[  3 -33   0  36  32   8] -> 0

[[193 244  73 128  59 175 171]
 [ 90 171 194 131 195 184 237]
 [ 92  22 201 225 174 138 177]] -> 225

[ 50  29 -27 -13 -44] -> 29

[[ 372  375  434  367  211 -100 -440]
 [-972  664  -42  899  552  -80 -331]] -> 899

[3 3 3 8 2 5] -> 3

[2 2 4 9] -> 2
---
[[-18   7 -13  13  13  14  -9  16]
 [-29   8 -29  23  25   1  20  29]
 [ -4   7  -5 -19   2  -4  19 -25]
 [ -4   9   1   9   8   7  21 -18]
 [ 10  28  23 -19 -27 -29  12  26]
 [ 26  23 -27  25   4 -20 -26 -29]
 [ -2  19  -9  11  23  16 -18  21]
 [ -1  29  -7   2  25  -7  24 -20]
 [ 15 -16  -9 -19  13 -16   2 -24]]: -18

[[ -8  -2 -21   9 -12   1 -24 -19 -17   2]
 [ -2   8   4  -7 -20 -10 -12  -1  11 -19]
 [-14  -9  -3 -14 -10 -24  -8  -3  -7  -4]
 [ -4 -20  -1   0  10 -37   4  15 -27  -2]
 [ -4 -19 -10 -24  10 -24  -5 -13 -29 -15]
 [-14 -23 -14 -16  15 -11   6 -11 -21   8]]: -8

[[  5  -8   8   1   7 -10  -6  -7  18   3  17 -13  -6]
 [ -6   0   2   7   8   7  -3  -1 -14  -4  10 -18   9]
 [  6  18  -4  -6 -11   8  11   3  11  -1  14 -11   3]
 [-18   3  13  -7   1  -2 -13  -8  18  -7 -10  -2  11]
 [ -2  15  -2 -13  -8 -18   4  15   4   1  -5   6  -1]
 [ 28  -7  17  -3  -3 -10 -10   3  -4   1  -7   5   2]
 [ -6  -4 -16  11 -12 -17  -5   5  14   2  19  -3  12]
 [-11  12  12 -15   8   1 -10  20 -11   3  13  -5  -7]
 [  5  16   9   9  -3   3 -17   4 -11  -3   8 -13  -9]
 [ -6   4  -8  18   7 -14  -1  -3   9   4 -10  11 -14]]: 5

[[ 12  12  -4  14  19  21 -33  -3]
 [-22  -6   8   4  11   6 -20   6]
 [ 17  12 -15  22  33  15  17  -8]
 [-15   7  -7 -22 -11 -13  -3   1]
 [-29  14 -14  -1  -6  21  -1 -10]]: 12

[[-19  16 -22 -17   2   1 -10  20   3   3  -1]
 [ -9  18  -8  11 -13  -8 -11 -29 -15  18  22]
 [ 10  11  -1 -15  -3  -4  18  -2  17  -7   5]
 [  1 -17   6   0  14   6   0  10 -13   6  -9]
 [ -3  -5  -1 -26  -6 -38 -21   7  -4   9 -10]
 [ -8   5 -13  -2  -3   5   0 -20   2 -12  12]
 [  1   4   7   6  13  11  -7  26   0  14  15]
 [  7   0  -3   3  -5   8  15  10  -9  -4  16]
 [ 16 -22   1   3  -3   4   2  14   1  -3  -3]
 [ 15  24  29  14  18   3  18  12  11  29  14]
 [-11 -17   2 -23  15  -9 -17  14 -16  14 -14]]: -19

[[  7  22  19  13  12   9   5]
 [  2   7  12 -25  13  -1  15]
 [  3  32  -8  -2   9  -8 -15]
 [  1 -10  -2   7  -2   0  -8]
 [  3  -2  13  -5 -17   7  11]
 [ -2   0  19   3   7  14 -15]
 [ -2  25  -8 -24 -15 -11  -8]
 [ -5   4  11  24  17   6  12]
 [ -4  -8  15  -4   8   0  -6]
 [  2  18  -3  -4 -11  -5  -1]
 [ -6  14  -6   4 -11 -16 -10]
 [  0 -19 -19   3  18 -14   6]]: 7

[[-17   3 -20   8 -16  -3  -6   8  14  -6  31 -10]
 [ -2   2   1   5  -8   8   7   2   9   9  20  -4]
 [  7   1  10   3   3   6   9  -4  -2   9   0   6]
 [  0   2   1   5  -6   6   6   2   7   7  17  -3]
 [-10   4 -11   8 -14   7   4   7  15   7  34 -12]]: -17

[[-16  18   3  -7  -6  -8  10 -15   9  12  19  -7   6   6]
 [ -2  22 -14   0  -1   1 -23 -16   4 -11  11 -12 -12  -4]
 [ -8 -12  14 -17  -9  -6  11 -17   4  29  11 -10  17   9]
 [ 11  -2  11  -9  -1 -17   4 -24   5 -12 -11   0   9  18]
 [ -9   4  16  -5  -8  23  11  17  -8   5  -1  17   9  22]
 [  1  21   8  -9 -15   1  -9  10  -5   4  10 -15   4   6]
 [-24 -22 -19   1   9 -27 -20 -32  19 -18 -13  -3 -15  -3]]: -16

[[-30   6  -8  28  -4 -30 -12  -4 -22  33]
 [ -1  -6   8   2   7   7  -6  -9  -2   1]
 [  6   9  19 -11   4  14   4  10  14 -18]
 [ 18  -8 -11 -11  -3  14   4   9 -11   2]
 [-19  11  12   8   0   0  -1 -11   3   9]
 [ -5   5 -10  15   9 -11   0   1 -12   5]
 [ -7  -3   8  26  11 -25 -18   3  -5   8]
 [  1   5   6 -12  -6  15   0 -14   6   7]
 [ -7 -11  -3  -6  -1   0  11 -10   7  -9]
 [ 14   9  14 -14   4  23  11   6  17 -17]]: -30
---
Q:
array([[-0.9, -0.2, -1.1,  1.4, -1.1],
       [ 1.3, -1.2,  1.9,  2.0, -0.2]])
A: 2.0

Q:
array([[ -5.5,  -7.7,  15.1,  12.6,  -8.6],
       [-11.3,   1.9,  -0.6,   4.2,   7.0],
       [-13.4, -13.5,   6.8,   6.3,  10.5]])
A: 4.2

Q:
array([[-20.492, -11.370, -13.420,  17.568, -13.114, -14.451],
       [-17.320, -13.973,  12.340,   7.543, -17.473, -11.498]])
A: -17.473

Q:
array([[-1.5,  0.7,  0.0,  1.5,  0.9],
       [ 0.1,  0.2, -0.5,  0.8,  2.0]])
A: 0.8

Q:
array([[  50.00,  -40.46, -126.24,  -96.84,  -73.37,  134.83],
       [ -22.36,   76.48,  -52.01,  155.11,  -32.99,  -54.32],
       [ 128.51,  175.97,   41.71,  -93.82,  -92.50,  -33.19]])
A: -32.99

Q:
array([[ 15.11,   1.25,  -5.77, -19.05],
       [ 11.00,  -6.50, -13.03, -22.10],
       [ 15.11,  17.90,  12.46, -10.78]])
A: -13.03

Q:
array([[-150.38, -103.45,  202.73,  104.83],
       [ -46.47,  -80.71, -223.03,   20.95],
       [  19.45,  -35.13,  -10.63,    6.16]])
A: -223.03
---
array([7, 5, 8, 1, 7]) Answer: 8

array([[1906, 3017, 3718, 8262, 3868],
       [2171, 2840, 3207, 3873, 3087]]) Answer: 3207

array([[6, 8, 1, 2, 8],
       [3, 2, 7, 7, 2]]) Answer: 7

array([[33, 48, 60, 48, 41],
       [21, 55, 30, 40, 82]]) Answer: 30

array([7475, 7567, 1399, 7283, 7888]) Answer: 1399

array([-38,  21,  45,   2,  48]) Answer: 45

array([7489, 6952, 7178, 9226, 1524]) Answer: 7178

array([70, 70, 76, 79, 23]) Answer: 76

array([1867, 1548, 5227, 8371, 5102]) Answer: 5227

array([[977, 776, 610, 488, 544],
       [266,  43, 525, 408, 461]]) Answer: 525
---
[ 39  29  35 -19  36   9] result: 39
[ 17   5 -23  27  29] result: 17
[ 28 -36  18   5   2  26] result: 28
[-1 12 35 15] result: -1
[-32  -1   5  -9 -17] result: -32
[ -1  -2 -28   4] result: -1
---
-39    7   21  -19 ⇒ 7
  7   -8   18  -30  -18  -25 ⇒ -30
-36   10  -20  -23   -3   33 ⇒ -23
 32  -20    8   -1 ⇒ -20
 12   14  -36   25    5  -20 ⇒ 25
 -9   -5  -37   -3 ⇒ -5
  8  -31  -36  -30 ⇒ -31
 36  -23   19   -8  -16 ⇒ 19
---
array([[-1.737,  0.863,  1.186, -0.443, -2.200, -1.572, -1.516],
       [ 1.975, -0.127, -2.072,  0.463,  1.243, -2.413, -0.538],
       [-2.456,  1.214,  0.579, -1.718, -1.091,  1.578,  1.048]]) gives -1.737, 1.048

array([[ 0.114,  0.142,  0.067,  0.210],
       [-0.056,  0.073, -0.166,  0.164],
       [-0.025,  0.156,  0.184,  0.117]]) gives 0.114, 0.117

array([[-0.223,  0.170, -0.200, -0.185,  0.087, -0.193],
       [-0.104, -0.109, -0.045, -0.139, -0.116, -0.106],
       [-0.109, -0.121, -0.092, -0.103, -0.102, -0.072]]) gives -0.223, -0.072

array([[-0.013, -0.045, -0.018, -0.024],
       [-0.024, -0.018, -0.020, -0.019],
       [ 0.156,  0.045, -0.117,  0.039]]) gives -0.013, 0.039

array([ 0.2,  0.3,  0.3,  0.1,  1.6, -1.9]) gives 0.2, -1.9

array([ 0.52, -1.57,  1.87, -1.74,  1.17]) gives 0.52, 1.17
